[[189, 191, 185, 189, 190, 185, 196],
 [30, 125, 252, 207, 181, 214, 165]]: 207

[193, 157, 102, 87, 49]: 102

[[209, 165, 140, 241, 363],
 [398, -96, 519, 604, 544],
 [52, -777, 412, 548, 289]]: 544

[[673, 222, 609, 150],
 [356, 818, 483, 780],
 [565, 717, 483, 616]]: 717

[43, -21, -18, -38]: -21

[-5, -30, 2, -28, 30]: -5

[8229, 9159, 8481, 8265, 1641]: 8265

[[4838, 5513, 5764, 2203],
 [9303, 4922, 3812, 4627]]: 5513
---
-2.795,10.965,6.940,-8.787,-12.573,1.134,11.815 -> -12.573

-0.009,-0.061,0.019,0.046,0.171,-0.004,0.151
-0.149,0.140,0.108,-0.044,0.091,-0.150,-0.128
0.012,-0.020,0.127,-0.090,0.134,-0.015,-0.004
-> 0.134

4.31,-21.70,4.21,6.60,8.76
6.33,6.97,8.73,4.37,23.34
8.46,-8.72,12.05,8.74,-1.04
-> 12.05

159.613,-67.499,-147.980,63.317 -> -67.499

0.12,0.06,-0.06,0.02
0.06,-0.07,-0.16,-0.03
-> -0.07

-4.92,4.12,11.39,-12.56 -> 4.12
---
[[1.210, 6.419, -2.302, -1.460],
 [-0.745, 4.176, -4.907, -2.413],
 [-2.700, 2.681, -6.644, -2.890]] Answer: 1.210

[[-1.832, -1.654, 3.370, 3.760, 1.177, -4.982, 1.597],
 [2.230, -0.759, -0.456, -5.140, -0.456, 4.268, -2.160],
 [2.732, 6.167, 2.802, -1.185, 1.046, -0.475, -6.151]] Answer: -1.832

[[4.455, -3.097, -1.585, -0.777],
 [-1.192, -4.782, 1.462, -0.428],
 [-4.960, 6.480, 4.287, -4.369]] Answer: 4.455

[[-1.963, 3.981, 0.791, 2.906, -3.696, 5.658],
 [4.187, 1.122, -4.660, -2.755, 4.889, -3.860],
 [-5.568, -2.541, 0.336, -4.916, -3.816, -2.464]] Answer: -1.963

[[-5.460, 2.914, -1.857, -3.279, 0.214, 1.281, -5.945],
 [3.189, -3.138, 5.756, 1.346, -2.489, -1.901, 0.189],
 [-0.677, 1.430, -2.524, -0.140, 2.401, 2.167, 0.049]] Answer: -5.460

[[1.141, 0.620, -0.384, 0.075, 0.062, -0.398],
 [-0.473, 1.130, 0.666, 0.251, 0.521, -0.125],
 [-3.041, 1.117, 1.612, -0.962, 6.709, 4.788]] Answer: 1.141

[[0.588, 3.325, -5.831, -1.712, 1.605],
 [0.961, 1.724, -2.154, 2.891, 3.942],
 [1.198, -0.525, -4.276, 3.266, 1.703]] Answer: 0.588

[[-2.378, -1.893, 5.729, -0.012, 1.925, -0.923, -0.971],
 [-2.725, -2.633, 6.810, 0.809, -0.682, -0.255, -4.381],
 [-1.045, -0.629, 0.883, -1.226, 1.906, 1.515, 3.697]] Answer: -2.378

[[-1.248, -2.656, -7.633, -1.237, 4.501, -1.452],
 [-1.345, 2.983, -1.471, -5.075, 1.829, 0.875],
 [0.648, -4.739, 0.371, 2.939, -2.610, -1.582]] Answer: -1.248

[[5.593, 0.823, 1.958, -4.733],
 [-0.552, 3.012, 3.850, 0.733],
 [-1.705, -5.454, -3.528, 7.506]] Answer: 5.593
---
Q:
7,170,153,78,166,18
171,38,56,236,111,225
A: 38

Q:
217,54,160,133,228,228,14
145,213,160,158,134,45,162
150,150,202,242,80,214,186
A: 213

Q:
815,171,556,177,353
504,422,344,283,448
A: 422

Q:
382,780,142,709,782,381,296
476,501,135,147,397,927,666
603,300,746,544,431,994,429
A: 501

Q:
29,558,-592,-537,-428,-699,-208
-350,-622,173,121,90,339,771
139,-836,-502,-261,-605,-392,337
A: -622

Q:
15,5,2,15,6
-29,38,15,49,-13
44,17,-28,7,-4
A: 38

Q:
149,59,216,109,166,92,15
142,124,148,100,122,91,14
A: 124
---
[[6616 7673 3605 8239 8837 3252 4086]
 [7066 7725 1922 8609 9248 1030 2279]
 [7231 6775 2496 8107 8490 1624 2663]] out 3605

[169 200 136 110  41] out 136

[[93 16 85 77 27 40]
 [46 50 49 48 45 48]] out 85

[2069 7669 4581 8438 2986 8297] out 4581

[[ -63  -87 -537 -516  383 -167]
 [ 847   -3  230  163 -543 -685]] out -537

[[54 24 82 42]
 [78 66 69 53]
 [64 52 32 84]] out 82
---
[[  4   3  11  -1  -5 -19 -12 -12  26  12]
 [ -7  28  -7 -16  16 -42 -17 -13  12  -3]
 [ -2  24   6   6   4  -2 -11 -18  34   2]
 [ -9 -25 -11 -23 -23  -8  35 -12 -38   4]
 [  1  11 -21  -6  17 -38  -7  -3  -6 -39]
 [-13  17 -15 -14   7  -7 -21 -37  41   8]
 [ -2 -23  13 -13 -35  15  27  -6 -27 -17]
 [ -5 -22  11 -23  -6  13 -23 -27  25   0]]
-27

[[-483  -66  157 -166  660   51  -67 -159  249  -27  232  507  654 -308
    93  307]
 [-493  -68  165 -162  683   58  -60 -154  256  -35  226  507  671 -321
    93  320]
 [-496  -73  174 -171  706   55  -52 -156  260  -42  204  505  693 -337
   103  333]
 [-507  -94  191 -169  740   58  -50 -146  266  -55  177  501  723 -367
   107  372]
 [-478  -51  151 -151  643   49  -65 -166  249  -18  243  507  636 -287
    88  281]
 [-471  -44  148 -150  620   51  -72 -159  240   -7  259  517  628 -274
    84  261]
 [-465 -111  229 -170  797   78   -5  -99  281  -75   94  456  753 -400
   140  463]
 [-460  -29  133 -143  597   37  -75 -161  240   -1  270  509  606 -258
    80  241]
 [-499 -106  200 -176  757   64  -43 -136  279  -66  155  491  736 -379
   119  398]
 [-490 -109  214 -167  774   74  -13 -121  276  -73  127  482  753 -392
   130  431]
 [-501  -85  183 -179  729   60  -55 -151  263  -49  188  505  706 -350
   107  359]
 [-446 -126  255 -160  820   97   25  -61  284  -83   50  431  766 -417
   158  502]]
-417

[[-12  -7 -15 -23  -9 -10 -13  -6  -6 -14 -25 -12  -9 -15 -13]
 [-10  -6 -13  -8  -8  -9  -7 -10 -11 -10  -9  -7 -13  -8  -6]
 [-10 -11 -16  -2 -13  -6 -12 -12  -3 -17  12 -16   0 -16 -18]
 [-17 -12  -9  -6  -9 -13 -10  -5  -7 -10   4 -11  -4 -19 -14]
 [ -9  -8 -14   9 -14  -1 -10 -17  -5 -14   5  -5 -13 -15  -6]
 [-11 -12 -16 -10 -11 -10  -6  -8  -6 -17  -5  -9  -8 -14 -13]
 [ -5 -10 -16 -32 -14 -10 -25 -18  -9 -17 -13  -7 -14  -4  -9]
 [-12  -1  -2  16  -4  -8  -4 -14 -18   0  -7  -7 -18  -2  -3]
 [-11 -15 -13   8 -12 -12 -15  -6  -5 -14   7 -16  -2 -14 -16]
 [-15  -8 -14  27  -7 -11   5 -10 -10 -12 -29 -10  -9  -9 -14]]
-9

[[22 53 59 58 45 55 26 38 25 27 25 60 28]
 [40 40 39 36 33 39 33 36 37 46 46 36 34]
 [43 53 38 47 20 48  2 63 18 20 58 42 42]
 [38 38 38 38 38 38 38 38 38 38 38 38 38]
 [38 38 38 38 37 38 36 39 38 39 40 38 38]
 [33 28 29 39 32 23 25 40 60 41 57 32 40]
 [ 8 70 82 78 51 76 10 41  4 16 12 85 16]
 [28 21 30 36 25 12 24 17 83 72 72 24 29]
 [38 30 33 33 45 33 49 39 44 36 32 36 42]
 [26 63 64 66 30 54 22 21 26 39 33 54 29]
 [38 38 38 38 38 38 38 38 38 38 38 38 38]
 [26 51 57 54 38 51 25 30 30 40 34 53 26]]
34

[[524 523 422 306 435 548 437 381 384 562 486]
 [194 354 573 314 304 357 386 446 343 498 388]
 [433 436 446 644 213 217 462 323 267 283 232]
 [277 197 388 516 458 304 518 650 517 423 525]
 [536 131 659 523 196 198 347 630 531 464 237]
 [509 586 349 615 521 509 679 556 647 593 245]
 [834 373 115 568 288 301 472 615   9 575 844]]
9

[[5799 3807 4193 4806 4375 6078 5367 4717 3744 5276 5951]
 [7540 7865 7901 3476 6365 4858 6902 5962 5366 6528 3173]
 [4652 9883 5478 5997 7746 4036 5378 5399 4610 5787 3862]
 [3733 6224 4841 7381 6734 5083 4364 5994 5136 5750 6401]
 [4438 7465 4068 6528 5298 3950 4229 5869 2948 5293 3409]
 [5174 6855 5332 6872 5593 5287 5185 6370 3188 5609 3746]]
3188

[[189 212 176 158 156 202  76 155]
 [210 192 109 104 144 204 231 159]
 [134 196 113 171 187 182 221 106]
 [179 174 131 137 125  71 164 153]
 [183 143 175 197 118 153 166 164]
 [166 231 119 127 175 116 111 208]
 [139 126 180 147 172 135 200 151]
 [135 130 182 138 175 146 207 150]
 [127 164 112 173 230 138 224 138]
 [136 123 191  95 241  62 167 173]
 [155 111 186 148 131 167 152 204]]
167

[[6 7 8 9 8 6 5 5 5 5 6]
 [4 5 6 7 8 9 8 7 6 5 5]
 [9 8 7 6 5 5 5 5 6 6 6]
 [5 5 5 6 6 6 6 4 2 1 0]
 [5 4 4 4 5 6 8 9 8 7 6]]
8

[[ -3  -4  -2  21   7  12  17  16   8  -1  -8  16   3   6   5]
 [ -1 -15  -5  -1 -19  -1  22   9  10  15   1  -7  20  10  28]
 [ -1  -7  -6   1 -10 -14  23   3   1   2  13  -4   1   9  32]
 [  7  -1 -15  17 -41  20  15  22  -5  14  -9   1   3  -1 -14]
 [  7  -7  -6   1 -18  -4  16  15  16  17  -7  -1  16  11  27]
 [ -3   4 -22  -2 -15  17  18   9   4  25  -3   4   1   5 -18]
 [  2 -11  -7  19  -2   7  19   4   0  -4  -7   7  -2  11  11]
 [ -2   4 -27   3 -16  21  14  14   8  27   0  -1  -4   8 -15]
 [-16  -3 -11   9  -1   4  31   7   1 -19  -9   7   9   2  13]
 [ -1  -3  -2  14   3   9  18  12   1  -5  -7   8   1   7   5]
 [  7  -8  -3  -1 -14  -8  20  16  11  24   4   7  12   9  16]]
12
